A small network was shown many inputs. Here are its activations along a few directions, one row for each input.
Each table varies a few parts of the input and shows all the possible inputs, shuffled.
Descriptions start from the smaller parts, as in this example, which fits no table here: ring(8) and (point or ring(11) or (values(3) and line(4))).
Shared parts are said once, and a part with two or three values counts as separate values.

Other details of the inputs shift rows strongly along three fixed directions, in all tables alike. That doesn't count.

Rows:
r1: 9 0 -9 36 -8 -6 10 24 -11 -5 -10 -7 -6
r2: -3 2 8 5 4 1 0 -6 12 1 -4 4 2
r3: -12 -9 10 12 25 -7 -1 -5 8 -19 11 4 -12
r4: -1 -1 11 -1 4 -2 4 -4 8 -6 5 0 7
r5: 0 -7 -4 24 -12 -12 6 28 -23 -8 -17 -3 -3
r6: 6 -10 -27 -14 9 11 -10 -17 -9 10 10 6 -23
r7: -9 3 12 -2 2 -1 -5 3 6 -3 4 2 4
r8: -2 2 14 -4 -7 -3 2 -10 -2 3 -10 11 7
r9: 0 12 9 -20 -22 8 0 -1 7 19 -6 -6 21
r10: -18 -13 6 11 21 -5 -7 3 14 -18 9 10 -10
r11: -8 5 10 -6 -7 6 -1 1 8 4 -3 -3 7
r12: 8 16 8 -22 -16 1 6 -9 6 15 -9 -10 21
r13: 5 4 -9 23 -15 -8 3 29 -16 -1 -15 -15 1
r14: -4 -1 8 0 6 -3 5 -6 11 -3 -3 -4 4
r15: 9 -15 -24 -20 10 11 -4 -12 -12 1 18 4 -18
r16: -9 -5 11 0 5 -8 7 -9 -2 -8 -6 5 3
r17: 15 -16 -46 8 -1 -1 -4 25 -32 -1 7 -2 -25
r18: -5 3 12 0 6 -2 4 -7 8 -2 0 -6 1
r19: 6 -5 -29 -31 -7 12 -9 -7 -9 20 6 -1 -9
r20: 0 3 9 4 5 -1 -2 -4 9 -3 0 9 6
r21: 8 20 12 -16 -17 7 1 -9 3 20 -9 -4 18
r22: -5 1 10 0 4 1 5 -6 9 -4 -1 -5 2
r23: 10 -10 -26 -15 9 9 -12 -14 -12 6 14 11 -19
r24: 10 -13 -26 -24 2 12 0 -14 -9 14 12 -2 -14
r25: -5 2 9 0 5 -4 2 -8 8 -3 -3 -6 3
r26: 0 4 12 4 3 3 -1 -4 7 -5 3 7 4
r27: -5 -5 9 4 13 -6 2 -4 10 -12 4 3 2
r28: 16 9 -6 28 -11 -7 7 25 -20 -3 -9 -6 2
r29: 24 13 -6 8 -24 -7 10 22 -24 5 -14 -18 18
r30: 2 -9 -25 -25 1 14 -10 -7 -11 15 11 0 -18
r31: 11 0 -9 28 -3 -15 11 25 -16 -13 -7 -10 0
r32: -11 -6 6 17 22 -7 -5 -5 13 -17 8 14 -13
r33: -4 -1 9 10 8 -1 -1 -4 10 -8 6 10 -1
r34: 8 18 11 -16 -20 10 3 -9 5 18 -9 -3 19
r35: -22 -13 5 12 20 -3 -5 1 17 -13 4 5 -13
r36: 8 20 7 -17 -18 4 2 -9 7 19 -11 -2 20
r37: -5 4 10 -7 -7 2 -2 3 7 2 2 2 13
r38: -13 -2 9 3 8 -4 -9 1 8 -10 4 4 0
r39: -13 -3 10 3 7 1 -5 3 8 -10 6 5 0
Description of these inputs: values(3) and (point or (values(2) and ring(6))).
- The inputs of r20 and r10 match in every part but the values(3) part. If r36 is changed in the same way as r20 into r10, which row does it become? => r19
- List by row number the other rows that have the values(3) part in common with r4. => r3, r12, r14, r15, r16, r18, r22, r24, r25, r27, r29, r31
- Change only the values(2) part in r10. List by row number the other rows that result. => r35
- Change only the values(3) part in r28. List by row number the other rows that result. => r3, r7
